These are the activations of a small neural network, seen along a few directions. Each row is one input.
Each table varies a few parts of the input and shows all the possible inputs, shuffled.
A made-up example of a description, with smaller parts first: one of 6 places along a line, together with either a single point or one of 11 places along a line or (one of 2 separate values, together with one of 8 places around a ring).
Shared parts are said once, and a part with two or three values counts as separate values.

Other details of the inputs vary at random and push rows far along two fixed directions, the same in every table; ignore that.

Table:
x1: [0.26, -0.38, -0.09, 0.51, 0.52, -0.90, 0.64, 0.01, -0.17, -0.40, -0.73, 1.09, 0.83]
x2: [0.72, 3.59, -1.29, 0.30, 1.67, 1.62, -0.08, -1.04, 1.91, 2.04, 0.51, -1.20, -1.27]
x3: [-0.65, -2.22, -1.08, 0.03, 0.41, -0.02, 0.41, 0.95, -1.48, 0.44, -1.22, 0.22, -0.75]
x4: [0.59, 1.57, -1.61, 0.54, 2.34, 0.70, 0.87, -1.16, 0.94, 2.78, -0.56, -0.36, -0.74]
x5: [0.22, 2.84, 0.92, -0.10, -0.70, 0.79, -0.72, -1.01, 1.00, 0.01, 1.27, 0.21, 0.42]
x6: [-0.34, -0.88, 1.82, 0.30, -2.88, 1.79, -0.83, 1.43, -1.17, -1.54, 0.36, 0.30, 0.60]
x7: [0.62, 4.28, -1.31, 0.24, 2.99, -0.06, 0.48, -2.83, 2.72, 3.38, 0.53, -0.16, -0.49]
x8: [-0.01, -7.28, 0.39, 0.80, -1.93, -1.50, 1.04, 1.53, -4.46, -1.05, -3.15, 2.15, 0.19]
x9: [-1.36, 1.89, 1.35, -0.57, -3.54, 2.29, -1.54, 2.80, 0.29, -3.24, 2.15, -1.38, 0.56]
x10: [-1.05, 0.12, 0.03, -0.75, -1.47, 1.12, -1.25, 0.40, -0.66, -0.70, 0.94, -0.53, -0.53]
x11: [-0.58, 1.22, 0.27, -0.47, -1.65, 0.44, -0.56, 1.18, 0.60, -2.51, 1.29, -0.20, 0.48]
x12: [-0.69, -6.76, -1.82, -0.14, 1.36, -3.83, 2.10, 0.04, -3.82, 0.87, -3.13, 2.81, 0.20]
x13: [-0.10, 2.48, -0.11, 0.16, -0.44, 1.33, -0.04, 0.66, 1.26, -0.25, 1.04, -0.88, 0.52]
x14: [1.54, 4.33, -1.25, 1.23, 3.20, 0.58, 0.76, -1.68, 2.45, 2.99, -0.31, -0.61, -0.17]
x15: [1.82, 4.49, -1.32, 1.05, 3.13, -0.43, 1.05, -2.49, 2.84, 2.02, -0.32, -0.32, -0.32]
x16: [-0.27, 0.68, -0.38, -0.30, -0.27, 0.83, -0.42, -0.81, -0.07, 0.78, 0.64, -0.15, -0.18]
x17: [0.14, -2.13, -0.02, 0.31, -0.05, -0.38, -0.06, -0.70, -1.70, 0.87, -1.10, 1.15, 0.03]
x18: [-0.82, -7.01, -0.85, 0.12, -1.17, -2.34, 1.12, 2.81, -4.04, -1.75, -2.63, 1.77, 0.43]
x19: [0.97, -3.15, -4.02, 0.54, 5.22, -2.97, 1.99, -2.53, -1.37, 4.58, -3.48, 1.35, -1.72]
x20: [-0.71, 1.28, -0.74, -0.71, 0.25, -0.18, -0.31, -0.32, 0.24, 0.11, 0.65, -0.10, -0.53]
x21: [-0.26, 2.06, 2.71, -0.44, -4.58, 1.55, -1.63, 0.40, 0.08, -3.13, 2.31, -0.07, 0.82]
x22: [-0.25, -6.87, 0.75, 0.21, -2.71, -1.63, 0.22, 0.79, -4.55, -1.44, -2.32, 2.12, 0.31]
x23: [0.46, -1.64, -2.51, 0.90, 4.10, -2.78, 2.27, -1.30, 0.13, 2.66, -2.57, 1.56, 0.08]
x24: [-1.87, 0.12, 1.55, -1.00, -4.12, 1.16, -1.45, 2.95, -0.50, -4.74, 2.02, -0.32, 1.03]
x25: [0.57, 3.77, -0.74, 0.85, 1.70, 1.00, 0.38, -0.75, 2.56, 1.98, 0.42, -0.84, 0.12]
x26: [-0.35, 1.46, 0.64, -0.13, -1.25, 1.62, -1.12, -0.68, 0.70, 0.48, 1.20, -0.37, 0.03]
x27: [0.42, -1.51, -2.93, 0.52, 4.25, -2.81, 2.47, -1.23, -0.14, 2.38, -2.41, 1.29, -0.05]
x28: [3.12, 1.23, 5.89, -3.22, 7.35, -2.60, -1.77, -2.34, 6.88, 0.59, 3.40, -7.46, -2.03]
x29: [-0.09, 1.48, 2.65, 0.32, -4.71, 2.16, -1.32, 2.09, -0.01, -3.63, 1.71, -0.69, 1.17]
x30: [-0.71, -0.68, 1.25, 0.21, -2.48, 1.78, -0.67, 1.34, -0.46, -0.93, 0.53, 0.04, 0.47]
x31: [-1.32, 1.61, 1.89, -1.30, -4.55, 1.66, -2.02, 1.46, -0.02, -3.66, 2.93, -0.41, 0.47]
Each input here is: either a single point or (one of 5 places around a ring, together with one of 6 places along a line).
Q: Start at x22 and move only the place on the line of 6, one step at a time. The first step leads to x17. Which rows follow, in order?
A: x26, x16, x19, x10
Q: Change only the place on the ring of 5 in x10. List by row number the other rows that result.
A: x3, x9, x20, x24

Table:
x32: [0.53, 2.15, -0.83, 0.24, 1.04, 0.97, -0.15, -2.13, 0.84, 2.67, 0.25, -0.19, -0.80]
x33: [0.59, 2.22, -1.57, 0.74, 1.63, 0.27, 0.52, -1.08, 0.55, 2.01, -0.67, 0.26, -0.51]
x34: [-0.50, -0.78, 1.84, -0.33, -3.43, 1.33, -1.46, 0.51, -1.52, -1.71, 0.88, 0.40, 0.27]
x35: [0.18, 3.23, -2.10, 0.72, 1.43, 0.26, 0.55, -1.00, 1.05, 1.35, -0.28, 0.58, -0.12]
x36: [-0.81, -0.03, 0.69, -0.04, -2.87, 0.28, -0.13, 1.74, -0.39, -3.02, 0.77, 0.64, 1.28]
x37: [0.22, 1.98, -1.32, 0.08, 2.76, -1.07, 0.85, -0.56, 1.79, 0.86, -0.08, -0.08, 0.20]
x38: [0.16, 1.82, -1.67, -0.27, 2.79, -1.12, 0.77, -0.55, 1.74, 0.70, 0.06, -0.64, -0.29]
x39: [-1.49, 0.53, -0.22, -0.03, -3.22, 1.33, -0.42, 1.59, -0.76, -2.07, 0.87, 0.87, 0.87]
x40: [-0.84, -0.66, 1.30, -0.09, -3.54, 2.21, -1.23, 1.22, -1.15, -1.45, 0.97, -0.07, 0.30]
x41: [0.74, 1.02, 0.49, -0.01, 2.10, 0.03, -0.06, -0.81, 1.51, 1.25, 0.18, -1.08, -0.41]
x42: [0.20, 2.69, -1.78, 0.60, 1.22, 0.93, 0.54, -1.02, 0.97, 2.26, -0.11, -0.03, -0.47]
x43: [1.24, 1.36, -0.13, 0.33, 1.80, -0.37, 0.35, -2.15, 1.18, 2.05, -0.20, -0.33, -0.48]
x44: [0.46, -8.51, -1.20, 0.81, 1.80, -3.76, 2.26, 0.28, -4.06, 1.20, -4.47, 2.38, -0.07]
x45: [0.90, 1.03, 0.32, -0.24, 2.62, -0.70, 0.04, -1.80, 1.50, 1.88, 0.12, -0.76, -0.54]
x46: [-0.34, -7.87, -1.44, -0.20, 2.13, -4.25, 2.04, 1.26, -3.52, 0.07, -3.51, 1.55, -0.22]
x47: [0.42, 1.55, -0.19, -0.01, 2.04, -0.50, 0.36, -0.35, 1.52, 0.81, 0.19, -0.70, -0.02]
x48: [-0.43, -0.91, 2.24, -0.95, -2.04, 0.88, -1.38, 1.47, 0.04, -2.43, 1.50, -1.44, -0.05]
x49: [-0.35, 0.44, 1.50, -0.05, -2.87, 0.91, -0.51, 1.48, -0.07, -2.46, 1.08, -0.19, 0.89]
x50: [-0.34, 0.16, 1.53, 0.02, -2.98, 2.05, -1.40, 0.87, -0.85, -1.47, 0.86, -0.13, 0.18]
x51: [-0.51, -1.44, 2.52, -1.31, -2.41, 0.31, -1.53, 1.02, -0.38, -2.51, 1.59, -1.06, 0.00]
Q: What do these inputs look like to the network?
A: one of 4 places along a line, together with one of 5 places along a line
Q: Changing only the place on the line of 5 turns x43 into x32. The same change can be made to x49. Which row results?
A: x42
Q: Change only the place on the line of 5 in x39. List by row number the other rows that result.
A: x35, x36, x37, x38
Q: Change only the place on the line of 4 in x48. List by row number the other rows that result.
A: x38, x46, x51
Q: Start at x40 and move only the place on the line of 5, one step at a time. The first step leads to x50. Which rows follow, in order?
A: x44, x41, x48
